Each row below holds a small network's activations on one input, seen along a few directions.
Each table varies a few parts of the input and shows all the possible inputs, shuffled.
A made-up example of a description, with smaller parts first: ring(5) and (point or line(9) or (values(3) and line(6))).
Shared parts are said once, and a part with two or three values counts as separate values.

Other details of the inputs vary at random and push rows far along two fixed directions, the same in every table; ignore that.

Table:
r1: [ 15  -3  -4  18   4  40   6 -24   9   4  18]
r2: [  4   9 -12  20  20  23  -8 -27   3  11   8]
r3: [-41  -4   1  12 -20 -26   0  22 -19   8  -2]
r4: [ 16  22 -12  16   7  12 -18 -13  10  28 -24]
r5: [ 69   1   7 -68  46  14   5 -44  10  -9  -2]
r6: [ 17  18  -9  10  -6  26   7 -20  19  14 -26]
r7: [-50 -18   0  44 -19 -13  -8  50 -11  -8  31]
r8: [-16 -10  13 -54  10 -37  20  -2 -27  -2  -6]
r9: [-24 -13   2  16 -49 -16  11  44   0 -11  -8]
r10: [  0  16 -10  16   8  27   2 -30  -3  24 -11]
r11: [ 29   5   1  18   7  22 -20  -8  21   6   5]
r12: [ 30  12   4  20 -11  19 -11 -14  20   6 -18]
r13: [ 15  19 -16  13   6  18 -11 -15   9  27 -25]
r14: [  6  18  -1  17  -6  30  13 -32   7  12  -8]
r15: [ -3  -3  14 -56  -9 -48  15  17 -10 -16 -17]
r16: [-11 -19  -8 -62  19 -33  15  15 -16 -18  -4]
r17: [ 39  18  19 -52  55  -2  -9 -63  -9   9 -18]
r18: [ 19 -18   6 -80  39 -33  16   8 -12 -24   9]
r19: [-34   1   5  13 -41 -31  -1  44  -2  -4 -12]
r20: [-41 -23  -9  18 -13  -5  14  38 -14 -11  30]
r21: [-36  -2  -5  10 -46 -21  11  45  -2  -4 -13]
r22: [ 38  19  18 -53  32   5  17 -60  -2  -3 -13]
r23: [ 22   3 -20  14  21  35  -4  -4  16   7   6]
r24: [ 32   5  -4  16   4  23 -14  -8  23   8   6]
r25: [ 21  12  11  24  -9  23  -5 -28   9   3  -2]
r26: [-46 -11  15  44 -56 -19  -3  40 -12 -14   8]
r27: [  6   3   0  43  -7  32 -13  -8  11   7  22]
r28: [  5  12  -9  25  21  19 -18 -25   5  12   8]
r29: [-20 -23   2 -56  23 -32  21  -2 -25 -20  10]
r30: [ 19   1   0  20   4  34  -2 -23  10   4  20]
r31: [-15  -3  27 -51  -3 -46  15   0 -23 -22  -3]
r32: [ 18   4   8  25   8  26 -16 -22  10   4  19]
r33: [ 10 -12   2 -84  37 -39  11  -1 -16 -20  -6]
r34: [  6 -13  24 -45 -10 -42   7  15  -8 -24 -13]
r35: [-10  10  -6  47  12  19 -25 -12   4  13   9]
r36: [-40 -10 -16   7 -30 -17   9  42 -11  11 -16]
r37: [-27 -15  -7  23 -11 -20 -10  52   0  -7  17]
r38: [ 13  22  -6  20  10  10 -25 -14  10  25 -25]
r39: [  1   5  -9  48  11  30 -16  -4   8  10  24]
r40: [ 11  27   5  22  -4  20  -3 -30   8  11  -6]
r41: [ 21  10   6  21 -10  27   2 -32   7   2  -3]
r42: [-48 -11 -14  37 -25 -26 -18  57  -3  -1   5]
r43: [-38 -20  -6  21 -13  -9   7  39 -13 -10  31]
r44: [ 12   5  -8  38 -27  34   2  -3  21   9 -18]
r45: [ -4 -12  -1 -53  23 -44   2  14 -11 -14  -2]
r46: [ 16   7   4  21 -10  33  10 -33   8   2  -5]
r47: [-27 -26 -11  10 -34  -4  12  50   0 -12  14]
r48: [ 21 -15  11 -75  40 -38   8   8 -10 -23   9]
Each input here is: values(2) and line(4) and ring(6).
Question: The inputs of r24 and r27 match in every part but the values(2) part. If r15 is changed in the same way as r24 into r27, which row does it become?
Answer: r40
Question: The inputs of r6 and r14 match in every part but the values(2) part. If r47 is changed in the same way as r6 into r14, which row does it become?
Answer: r1
Question: A walk changes only the ring(6) part. It starts at r41 and steps to r22. List the rest of the walk in order.
Answer: r8, r2, r43, r30
Question: Which other rows does r31 become when the values(2) part takes its other values? List them by row number.
Answer: r19
Question: Which other rows does r10 become when the line(4) part takes its other values? List them by row number.
Answer: r3, r8, r17
